A small network was shown many inputs. Here are its activations along a few directions, one row for each input.
In each table, some parts of the input vary, and every possible input appears once, in random order.
Descriptions start from the smaller parts, as in this example, which fits no table here: one of 2 separate values, together with either a single point or one of 11 places along a line or (one of 6 places along a line, together with one of 8 places around a ring).
Shared parts are said once, and a part with two or three values counts as separate values.

A family of inputs:
x1: -0.01  -5.64  4.83  -1.23  4.46  0.20  0.39  1.16  0.12  -2.50  -0.60  4.70  2.28  1.34
x2: -0.35  1.74  3.16  -0.20  2.47  3.91  3.15  6.20  -6.33  1.58  0.42  0.46  2.11  1.17
x3: 1.79  7.22  -3.51  1.54  -4.20  2.87  0.46  -2.35  0.23  1.89  0.83  -3.21  -3.24  0.52
x4: 0.72  -4.46  1.73  5.04  0.42  -0.63  -2.15  5.99  -0.43  -3.70  1.35  2.77  5.50  -4.29
x5: 0.94  -0.45  -2.11  -0.37  -2.18  -1.53  -1.10  -6.28  6.80  -1.95  0.21  2.03  -3.78  -0.43
x6: -2.14  -3.51  3.99  -4.56  4.67  -1.89  0.53  0.53  -2.86  -3.18  0.24  1.24  3.99  1.32
x7: 0.80  2.95  -4.87  4.66  -3.11  2.92  -1.22  -2.91  2.16  3.26  0.57  -0.85  -3.91  -0.48
x8: -2.72  -1.69  -1.97  3.55  -2.76  -5.15  -3.05  2.64  7.02  3.36  -2.28  -3.60  -6.45  1.53
x9: -0.58  0.04  4.07  -4.38  2.87  -0.19  2.15  3.06  -5.11  1.23  -0.28  -0.82  4.89  0.06
x10: 1.71  4.97  -3.76  -2.99  -3.53  -1.21  1.19  -5.52  0.88  0.86  -0.46  -4.29  -0.55  -0.66
x11: 0.06  -2.22  1.30  2.58  3.69  4.25  0.42  5.30  -5.03  2.33  -0.39  3.10  1.20  0.26
x12: -0.22  1.04  -2.87  -3.63  -2.79  -3.55  -0.77  -7.80  2.56  -3.18  0.39  -1.52  -2.04  -0.34
Question: Describe the family of inputs behind these rows.
Answer: one of 2 separate values, together with one of 6 places around a ring
Question: The inputs of x4 and x11 match in every part but the place on the ring of 6. If x8 is changed in the same way as x4 into x11, which row does it become?
Answer: x7
Question: Which other rows does x2 become when the choice among 2 separate values takes its other values? List them by row number.
Answer: x3
Question: Which other rows does x5 become when the choice among 2 separate values takes its other values? List them by row number.
Answer: x1

A family of inputs:
x13: 0.72  1.09  -1.62  -0.22  -2.68  -1.40  -1.65  -6.33  4.90  -3.60  1.42  0.32  -1.52  -0.44
x14: -0.80  2.31  2.63  0.78  0.55  1.05  1.54  7.59  -4.20  2.11  -0.05  -2.23  1.08  0.86
x15: -0.82  -4.34  3.01  -1.14  3.76  -0.22  -0.57  -0.27  -2.63  -4.89  1.49  3.39  4.86  -0.49
x16: 0.80  4.05  -4.52  1.34  -2.71  2.18  -0.97  -4.77  -0.31  0.02  1.62  -1.62  -1.40  -0.70
x17: -3.01  -4.20  3.95  -2.40  2.95  -3.97  -0.38  5.13  -2.05  -1.81  -0.82  -0.51  2.44  0.57
x18: 1.02  1.51  -0.93  -3.86  -1.81  -1.39  0.94  -6.87  3.65  -2.29  0.13  0.74  -3.10  0.65
x19: -0.42  0.51  -4.29  5.83  -2.33  1.44  -2.19  0.29  2.70  4.40  -0.94  -1.06  -6.04  0.71
x20: 1.19  2.15  1.63  1.79  1.51  5.10  1.33  2.33  -4.49  -1.10  1.97  1.47  3.51  -0.28
x21: -0.36  -2.56  -1.74  3.95  -1.73  -2.13  -2.80  -1.17  8.22  0.41  -1.22  0.81  -6.01  1.24
x22: -2.45  -7.86  2.99  2.67  4.62  -1.17  -2.02  5.34  1.02  -0.07  -0.89  4.35  0.36  0.52
x23: 0.44  2.41  3.07  -2.51  2.44  2.43  2.62  3.32  -4.69  3.40  -0.52  -1.35  3.07  1.51
x24: 2.06  2.44  -5.19  3.39  -4.12  0.69  -1.40  -2.13  1.06  1.20  0.43  -1.38  -0.76  -3.20
x25: 1.09  4.50  -3.77  -2.33  -1.84  2.14  1.59  -5.30  -1.60  1.31  0.21  -1.14  -2.97  0.30
x26: -1.67  -4.05  4.41  -5.42  4.75  -2.48  0.76  0.86  -2.81  -0.39  -1.21  0.28  4.36  1.26
x27: 1.86  -0.51  -2.37  1.73  -3.81  -2.83  -2.00  -3.78  6.36  -2.64  0.12  0.53  -0.84  -2.85
x28: -1.34  1.00  -1.01  -1.07  -3.35  -4.94  -0.81  -1.18  5.28  -0.92  -0.67  -3.48  -3.50  1.10
x29: -0.37  1.25  -0.45  -4.06  -1.54  -3.52  0.33  -5.42  4.70  0.46  -0.95  -2.74  -1.83  1.33
x30: -0.31  -3.76  3.59  -4.91  4.27  -0.16  1.72  -0.89  -3.68  -3.44  -0.11  3.78  3.20  0.74
x31: -1.36  4.14  -3.64  0.67  -3.46  -1.69  -0.32  0.36  -0.15  2.92  -0.57  -5.34  -3.47  0.62
x32: 1.71  2.75  2.16  -2.02  2.07  5.04  3.66  1.70  -5.53  0.27  0.40  1.98  1.92  0.95
x33: -0.32  4.26  -3.08  -2.50  -1.57  -0.32  0.90  -3.96  -0.66  4.13  -0.95  -4.55  -1.74  1.03
x34: 2.44  0.44  0.99  3.69  -0.07  3.61  0.86  4.98  -2.95  0.26  1.05  1.69  4.05  -3.00
x35: -0.43  -1.50  1.90  5.98  1.68  4.27  -0.11  7.68  -1.28  3.96  -0.33  2.45  -1.11  0.83
x36: 0.34  -6.02  2.30  0.64  2.41  -1.73  -1.04  2.48  -0.88  -3.70  0.40  3.61  5.44  -3.27
Question: Describe the family of inputs behind these rows.
Answer: one of 4 places along a line, together with one of 6 places around a ring
Question: The inputs of x25 and x33 match in every part but the place on the ring of 6. If x32 is changed in the same way as x25 into x33, which row does it become?
Answer: x23
Question: Which other rows does x18 become when the place on the ring of 6 takes its other values? List them by row number.
Answer: x13, x21, x27, x28, x29
Question: A walk changes only the place on the line of 4. It starts at x13 and steps to x16. List the rest of the walk in order.
Answer: x20, x15
